These are the activations of a small neural network, seen along a few directions. Each row is one input.
In each table, some parts of the input vary, and every possible input appears once, in random order.
Descriptions start from the smaller parts, as in this example, which fits no table here: line(4) and (point or ring(9) or (values(2) and ring(8))).
Shared parts are said once, and a part with two or three values counts as separate values.

Other details of the inputs shift rows strongly along two fixed directions, in all tables alike. That doesn't count.
These rows show it; all are for the same input, with only those details redrawn:
[-14   0  12 -11  11  -5   0 -18  -4  11   1]
[ 4 -1 -5  1  3  3 -3  1 13 -2 -1]
[ 4  0 -6  3 -1  2 -2  1 13 -1  0]
[-21   1  18 -11   8 -10   2 -25  -8  16   4]
[-1 -1  0 -4  9  2 -2 -5  8  2 -2]
[-21   1  17 -10   8 -10   2 -25  -8  16   4]
[  4   1  -9   8 -12   0   0   2  15   0   3]
[  1   2  -7   9 -14  -2   2   0  13   2   5]

Table:
row 1: [ 11  -4  -4 -17  37  18  -9   7   7 -12 -19]
row 2: [  2   1  -3   2 -12  -4   6   4   5   0   2]
row 3: [ 3  2 -8  4 -9  6  3  7  6 -2 -3]
row 4: [ 26 -11  -4 -15  43  20 -17  19  -1 -21 -14]
row 5: [-3 -1  2 -7  1 -1  5  2 -1  3 -4]
row 6: [-5 -2 -4 -5 -1 -2 10  2 -5 -8 -4]
row 7: [ 3 -2 -8 -2 -3  2  6  9  2 -8 -5]
row 8: [-12   8  20 -11  13 -10  -9 -19 -27   7   2]
row 9: [ 25 -11  -6 -19  56  25 -22  13   6 -22 -24]
row 10: [ 10  -1   7   4   4   6  -4   6 -14   4   2]
row 11: [ 15   6  -2  13  -8   6  -5   8 -11   1  -1]
row 12: [-20  -2   9   8 -27 -12  15  -8  -8  19  17]
row 13: [-21  -7  15 -11  10  -5  10 -13 -17  10   3]
row 14: [ 17   2 -11  16 -26  -4   0  13   1  -8   8]
row 15: [-2  9 -2  6 -8 -3 -2  2 10  2  0]
row 16: [-25   6  10 -12   8  -9   6 -18 -19   1  -5]
row 17: [-7  0 -1 -5  4  3  3 -4 -6 -2 -6]
row 18: [ 2 -6 -3  7 -8 -1  3  4 13  3 10]
row 19: [-16  -6  16 -12  11  -3   5 -11 -10  12   5]
row 20: [  4  -5 -10 -15  28  16  -2   6  -2 -17 -20]
row 21: [-19   2  22 -17   4 -14   6 -19 -11  19   4]
row 22: [-2  2  1 -4  1  2  0 -3  4  5 -2]
row 23: [ 12   7 -21  18 -22   6   0  20  18 -11  -3]
row 24: [  3   9 -11  17 -26  -3   2   9  12  -4   4]
row 25: [ 8 -7  4 -4 10 -1 -6  1 -1 -5 -2]
row 26: [ 0  1  3  7 -2 -4 -9 -4 -3 -3  3]
row 27: [ 16   6 -22  20 -17   3  -4  18  29 -12   1]
row 28: [-2 -4  4 -1 -4  0  4  2  6  8  8]
row 29: [  4   0  -9   8 -11   0   0   2  14   0   3]
row 30: [ 16   7  -5  25 -37  -4   3  13  -7   4  10]
row 31: [  1   3  -7  20 -42 -15  11   2  15   6  18]
row 32: [-30   7  18 -13   8 -13   5 -24 -24  11  -2]
row 33: [ -6  -8   9  10 -17 -10   3  -6  -7   8  16]
row 34: [ 17  11  -2  13  -1   7 -12  12  -9  -4  -5]
row 35: [  5 -14  -8 -14  30  16   2  12   0 -17 -13]
row 36: [13  2 -6  3 -1  4 -8  6 -7 -8  0]
Describe the family of inputs behind these rows. -> line(4) and (values(3) or line(6))
Change only the line(6) part in row 6. List by row number the other rows that result. -> row 2, row 5, row 7, row 21, row 31

Table:
row 37: [-19   9  10 -29  21   1   2 -13   4  13 -13]
row 38: [ -2   9   3  -8  12  -1   0  -1  -3  -2 -16]
row 39: [  2   1  18 -13  25   6  -7   1 -19   4  -3]
row 40: [  7 -15 -17   7 -14   3   8  14  22  -9   7]
row 41: [ -4  -4   0   7 -12   2   1  -7 -15   3  13]
row 42: [ -9  -3  25  -6  -3  -7   3  -2 -25  17  12]
row 43: [ 27  -9 -26   4  11  20   2  26  18 -27 -17]
row 44: [ -1   2   4 -10  11   0   3   0  -3  -1 -11]
row 45: [-16   3  -1   2   5  -1   4 -12 -11  -1  -3]
row 46: [ 30 -10  -8   2  14  19  -9  13  28  -5  -4]
row 47: [-19   2   0   3  -6  -7   0 -16  -9   2  -5]
row 48: [-1  3  5  4 -2  0  2  8  0  0 -4]
row 49: [ -4  -6  -6  14 -10   2   8  -5  -3  -4   5]
row 50: [ -7  -1   0   6 -15   0  -3  -8 -15   3   8]
row 51: [-11  -4  11 -10  32   8  -8  -3 -10   0 -13]
row 52: [ -8   4  15  -8  -4 -11   7 -10 -25  14   8]
row 53: [ -8  13   7  11 -28  -8  -3 -18  11  19   9]
row 54: [-13  -3  14   1  13   0   2 -10 -11   7   2]
row 55: [-10 -13  12 -12   7  -2  14 -12 -14   2  -2]
row 56: [  5  -8  10 -11  20  -5  -9 -12  -2 -12   6]
row 57: [-14   4   1  -8 -20  -5  13  -2  12  17   2]
row 58: [ -2  -4   9  -6   5 -11 -10 -15  -3  -7   9]
row 59: [  8  -2 -17  10 -21   3   9  10   9 -14  -6]
row 60: [  0   1  -2 -17  26   6  -3  -3  -3 -14 -25]
row 61: [-11  -5  21  -3   3  -2   7  -3 -12  11   4]
row 62: [-1  2  4 -1 -3 -2 10  0 -4  2 -1]
row 63: [-10  -1  12   0   4  -2  -2 -10 -22  12   9]
row 64: [ 14  11  -5  23 -29 -16  -9   4   8   4   6]
row 65: [ 33   5 -17   1  24  26 -17  13  32 -12 -14]
row 66: [  2 -19  10 -25  45  16  -9  -3 -21  -5 -12]
row 67: [  1  15   2   5 -14 -10   7  -4 -15   9   6]
row 68: [-17  -2  -5   1 -15 -10   6  -9   7   3   8]
row 69: [  1  15   9   6  -8  -3  -1   3 -14   7   7]
row 70: [ -3   6   2 -11   2  -4  -2  -9 -17  -2 -10]
row 71: [ -3   1 -20   6 -11  -6   1  16  25 -18   0]
row 72: [ -7  10  16   8 -13 -27  -3 -23 -14  23  14]
row 73: [  5   7 -23  21 -27   1   4   8  28   2   9]
row 74: [-15   6  15   5 -20 -26  -7 -26  -7  -1  15]
row 75: [  5   1 -11   2 -18   7  13  15  24   4   2]
row 76: [-15   8   0  12 -29 -14  20 -16 -12   7   6]
row 77: [-14  -1   2   2 -11  -6   7  -9  10  18  12]
row 78: [ 12   2  -5  18 -24   5   0   1  23   8  13]
row 79: [  1   6   1   4   3   2 -10   3  -8  -2  -4]
row 80: [ 11  11 -19  22 -31  -1  11  14  11  -7   2]
row 81: [  1  -4 -24  14 -27  -8   8  20  26 -15   7]
row 82: [-10   2 -10   0  -5  -4   0  -6  11  -5  -3]
row 83: [ -3   2  19  -4   4 -19 -10 -19 -12  19   4]
row 84: [ 15   8 -20  10 -17   3   4  11  -3 -10   0]
row 85: [  7  -6  11  10 -15 -18  -2  -7  -5  17  14]
row 86: [ 12  -4  -8  15 -28  -5  18  14   8  -1   5]
row 87: [  9   2 -28  11 -12   5   4  13  24 -14   1]
row 88: [ -6   7   0 -23  25  11   2  -1  11   6 -11]
row 89: [ 24 -14 -13 -14  18  18  -3  19  -2 -18 -11]
row 90: [ -9 -10   3   3 -14  -5   9  -4  12  16   8]
row 91: [-14   6   2  10   1  -1   0  -6  -8   5   2]
row 92: [ 11   7  -6   9 -22  -3   1  12  -3  -1   3]
row 93: [-14 -13  21 -43  47  11   4  -8  -1  17 -13]
row 94: [ -4   2 -13  -5  11  -2   4   9  18 -17   0]
row 95: [ 26   6 -17   9  14  20  -7  31  18 -22 -14]
row 96: [ -8  -1  11 -17   9  -5   5 -13 -27   6   3]
row 97: [ -2   8 -13  29 -32  -2   0  12   9  -4   5]
row 98: [ -3   6   1   9 -16 -17  -6 -13   0  -8  20]
row 99: [-11  10  11   4   3  -3  -2 -10 -22  11   7]
row 100: [ -5   4  -1  -2   3   4 -10  -8 -15  -2  -5]
row 101: [ -2  -1   4 -12   2  -2   2  -7 -19   0  -5]
row 102: [ -4  -7  12   3  -1   3  -1  -2 -18  11  10]
row 103: [ 32  -3 -14  -1  21  25 -19  15  34 -11 -16]
row 104: [ -2   6  -7  10 -11   2  -1  -7 -14  -1   7]
row 105: [-19  -8   3  -8  -4 -10  11 -17   1   8   8]
row 106: [  2  -8 -16   7 -11  -2   9  20  25 -17   8]
row 107: [ -5 -14   4  -4  18  10   2  -6  -8  -3  -6]
row 108: [  2  -4 -14  15 -14   7   1   7   6 -10  -2]
row 109: [-11   3   3 -12  15   1  -6 -12  12   7  -8]
row 110: [-13  13  21  -4  -4 -11  -5  -6 -23  14   1]
row 111: [ -9  -5  18 -17   8  -8   6 -11 -28  17   5]
row 112: [ 15 -23 -12 -24  47  17  -6  28  25 -29 -14]
row 113: [  2 -13   6  -5  30  15  -5   7  -2  -3  -9]
row 114: [ 12   1  -8  22 -27   4   6  20  11  -5   6]
row 115: [ 24   0  -6  15 -13  -7  -8   9  10   3   9]
row 116: [ 15   5  -5  10 -17   4  -6  20  -1  -3   2]
row 117: [ -5  13  10  -9  -6 -11   0  -6 -18   9  -4]
row 118: [ -2   2   9   1   7   4  -9  -1 -15   3   1]
row 119: [ -2  -8   3 -27  50  13 -12  -5  14   0 -20]
row 120: [ 16 -19   9 -20  42   8 -16   0   2 -22  -3]
row 121: [ 19   6  -6  -2  26  13 -10  23  13 -17 -25]
Changing only one part turns row 89 into row 84. The same change can be made to row 112. Which row results? -> row 94
Changing only one part turns row 82 into row 68. The same change can be made to row 74. Which row results? -> row 58
Describe the family of inputs behind these rows. -> line(5) and (values(3) or line(4) or (values(2) and ring(5)))
Change only the line(5) part in row 60. List by row number the other rows that result. -> row 43, row 55, row 59, row 76
Change only the values(2) part in row 67. List by row number the other rows that result. -> row 80
Change only the values(3) part in row 115. List by row number the other rows that result. -> row 56, row 78

Table:
row 122: [ 30   5 -43  18 -19  17  -2  37  51 -27 -12]
row 123: [  1   1  -4  -5  16   5  -5  -1 -17 -15 -10]
row 124: [-14  11  12   6 -17  -7   4 -12  -9  21   7]
row 125: [-20   3   9 -14   7  -3  11 -13  -5   5  -4]
row 126: [-16 -10  11 -16   9  -9   2 -15   5   9   6]
row 127: [ -1   9  15  -8   7  -3   1  -5 -32   8   1]
row 128: [  5   7 -28  30 -59  -4  16  14  17  -5  13]
row 129: [  4  -4   3   1   4  -4  -7  -4 -12 -14   4]
row 130: [ 19   5   6  -1  16   3 -15   5 -14   1  -5]
row 131: [  1   4  -2  -5  18   2 -13  -3 -14 -15 -12]
row 132: [-14  -3   7   4 -16  -8  12 -10 -15  13  10]
row 133: [ -9   6  -2  -8   3  -2  -1 -10   3   3  -5]
row 134: [  1 -11   0 -13  33  13  -1  10  -2  -8 -11]
row 135: [-17  -5   8   3 -20 -16   7 -17  -2  13  21]
row 136: [-25   6   4  -3 -21 -13  18 -13   2  10   4]
row 137: [-21   6   6   5 -16  -8  12  -8 -10  11   9]
row 138: [  2   3  -3 -19  33  11  -7   2  15 -12 -20]
row 139: [-13   6  11   3 -17  -5  12  -8 -13  17   5]
row 140: [-8 -8 -1 -8  4 -2  8 -3 -3  2 -1]
row 141: [ 1  0 -4 -1  3 -5 -1 -2 24  1 -2]
row 142: [  7  -1  -6  -6  16  14   0   6   0  -7 -12]
row 143: [ 4  1 -1  4  7  2 -8  2 11  0  2]
row 144: [ 10  11 -24  38 -61  -3   6  13  18   3  13]
row 145: [11  1  3  3  7  6 -8  3  8  7 -1]
row 146: [-7 -9  0 -5  4  0 10  3  4 -3 -3]
row 147: [  0   1  19  -7   7  -5   1  -3 -32   9   1]
row 148: [  7 -10  -1  -4  18   8  -9   8   8  -5   2]
row 149: [ 6 -2 -2 -5 19  3 -6  0 19 -5 -6]
row 150: [  3  -8   7 -11  20  10   0   6  -7   3  -9]
row 151: [-19  -6  10   3 -20 -17   9 -16   2  13  20]
row 152: [ 35  -9 -29  23 -19  16  -6  30  29 -19   4]
row 153: [-23  -5   5  -4 -20 -15  19 -11  -1  11   9]
row 154: [-2  6 -5  2  2  5 -5  5  7 -2 -3]
row 155: [ 15  -2  -3  -1  21  10 -11   2  10  -5  -7]
row 156: [ -1  14  14   6 -16  -8  -5  -4 -26  14   8]
row 157: [ 20   1   8   2  -1   2  -9   9 -12  -2   2]
row 158: [  8  -9  -3 -10  29   8  -9   4 -17 -21 -15]
row 159: [ 4  0  0 -8 19  1 -7 -6 10 -3 -4]
row 160: [  9   2  -3  10   1  -4 -12  -1  -6 -14  -1]
row 161: [10 -9  4  1  1  5 -4  3  4  6  4]
Describe the family of inputs behind these rows. -> ring(5) and (values(2) or line(6))
Changing only the ring(5) part turns row 126 into row 136. The same change can be made to row 151. Which row results? -> row 125
Changing only the ring(5) part turns row 142 into row 152. The same change can be made to row 139. Which row results? -> row 161
Change only the line(6) part in row 149. List by row number the other rows that result. -> row 141, row 143, row 145, row 155, row 159
Change only the values(2) part in row 156. List by row number the other rows that result. -> row 131
Change only the values(2) part in row 147. List by row number the other rows that result. -> row 158
